Here are a small network's activations along a few directions, averaged over the inputs that share one value of a field.
Related values have similar rows: they may be neighbours, one step apart, or belong to one group.
(in the rows, 500 means zero)
Strong random noise was added to every row along 11 fixed directions; ignore it. To show where, here is one row again and again, with new noise each time:
[407 598 337 387 636 454 440 473 553 568 525 518 340 567 429 527 492 496
 472 579 480]
[560 502 524 464 443 611 576 454 477 391 714 366 637 503 750 478 424 424
 531 416 585]
[498 422 452 564 489 419 538 526 526 533 549 454 419 421 480 567 266 596
 398 390 453]
[370 567 373 710 449 593 536 547 561 242 484 686 538 487 568 643 557 589
 416 478 546]
[472 244 601 629 430 593 730 583 407 682 498 532 539 726 527 263 457 439
 560 360 372]
[480 438 368 580 527 632 475 466 233 733 565 499 136 616 653 199 575 435
 461 522 314]
[597 342 619 649 546 752 486 416 595 367 551 417 692 559 668 639 596 483
 604 464 613]
[393 576 340 462 571 238 531 622 598 524 192 612 397 490  66 755 396 618
 496 459 521]
[628 459 719 643 617 482 320 517 797 332 327 521 449 491 381 542 605 790
 324 570 505]
[465 542 919 534 439 554 625 405 263 395 344 336 659 571 480 233 595 516
 318 733 156]
[483 335 395 641 453 578 577 602 676 555 567 669 588 582 611 450 465 514
 681 357 772]
[440 446 618 319 753 642 570 560 419 534 492 519 392 749 527 508 591 361
 628 514 432]
[622 591 576 560 609 539 218 473 621 464 316 569 315 477 522 301 784 672
 515 730 685]


Field FITOP:
zezu: [402 413 622 542 570 574 392 409 631 404 659 506 508 491 605 646 429 608
 286 629 428]
lus: [368 738 465 245 435 141 504 531 514 596 676 463 347 483 322 345 276 527
 266 515 299]
dogi: [611 470 496 569 536 517 379 498 512 425 601 433 376 287 680 531 434 652
 389 466 582]
mefen: [596 269 622 537 472 721 603 510 375 559 500 573 576 593 563 423 544 391
 646 422 483]
lita: [460 480 606 217 666 535 551 592 628 541 637 527 569 705 329 603 483 423
 493 468 364]
rozis: [384 386 546 542 455 606 525 451 524 684 707 584 568 576 604 277 453 425
 480 564 334]
kib: [525 547 631 355 601 380 377 516 654 404 463 458 467 527 421 527 577 546
 344 546 459]
regif: [774 598 527 358 357 472 539 470 439 426 382 262 711 454 404 582 577 417
 696 419 632]
zifik: [395 487 413 734 202 545 584 524 420 376 584 704 603 317 698 272 430 581
 357 553 597]
dese: [512 584 317 489 533 412 390 461 738 583 444 592 515 352 450 543 547 540
 646 613 690]
fub: [458 631 368 255 507 349 573 678 527 545 865 597 352 490 753 470 273 383
 512 243 597]
tol: [423 225 831 614 470 591 575 526 672 549 614 653 815 701 537 324 554 529
 440 567 411]
zuseb: [387 445 281 676 381 707 722 456 285 506 586 501 623 581 703 478 594 243
 596 336 395]
nebu: [548 688 427 354 525 297 289 464 690 475 769 462 414 206 813 409 303 559
 407 573 758]
fuzak: [578 564 636 640 334 517 465 466 211 574 378 482 497 333 583 202 675 499
 603 632 428]
Each value of FITOP is a pair of two hidden parts, and every pair occurs once (3 first parts, 5 second parts).
Q: lita and zezu share the first part; lita and rozis share the second. Which value has the first part of rozis and the second part of zezu?
A: kib
Q: mefen and zifik share the first part; mefen and dese share the second. Which value has the first part of dese and the second part of zifik?
A: zuseb

Field RISO:
mil: [365 307 559 562 925 570 353 520 418 645 239 591 155 427 469 694 545 527
 629 667 480]
buz: [410 434 453 570 387 540 705 513 332 466 622 423 567 475 635 464 310 433
 425 401 435]
gulal: [524 539 445 733 370 376 408 462 433 582 108 581 530 272 228 586 528 658
 610 688 600]
guri: [706 452 474 515 466 553 435 631 261 377 425 565 227 274 728 493 478 544
 610 337 795]
vuma: [498 351 473 676 576 522 359 511 616 511 429 588 447 419 313 856 480 609
 458 457 501]
kurin: [367 342 465 449 603 498 650 550 649 730 458 577 606 723 372 492 464 365
 703 462 477]
mik: [350 498 519 252 658 486 561 298 546 628 774 260 526 643 437 521 295 442
 278 639 138]
doveb: [432 473 566 608 559 514 464 600 214 512 383 617 184 494 531 477 573 521
 402 497 321]
lami: [578 399 588 661 483 637 459 396 532 332 491 389 555 552 396 719 563 588
 278 424 264]
bukob: [507 526 235 748 440 570 456 376 107 465 493 331 194 269 519 719 390 566
 250 419 115]
malov: [358 348 606 558 570 621 672 605 486 543 436 681 638 687 550 617 563 348
 741 420 502]
nemeg: [453 562 585 341 567 563 565 667 437 359 596 663 520 436 638 645 464 378
 721 411 687]
Each value of RISO is a pair of two hidden parts, and every pair occurs once (4 first parts, 3 second parts).
Q: mik and lami share the first part; mik and buz share the second. Which value has the first part of buz and the second part of lami?
A: guri
Q: kurin and malov share the first part; kurin and gulal share the second. Which value has the first part of gulal and the second part of malov?
A: nemeg
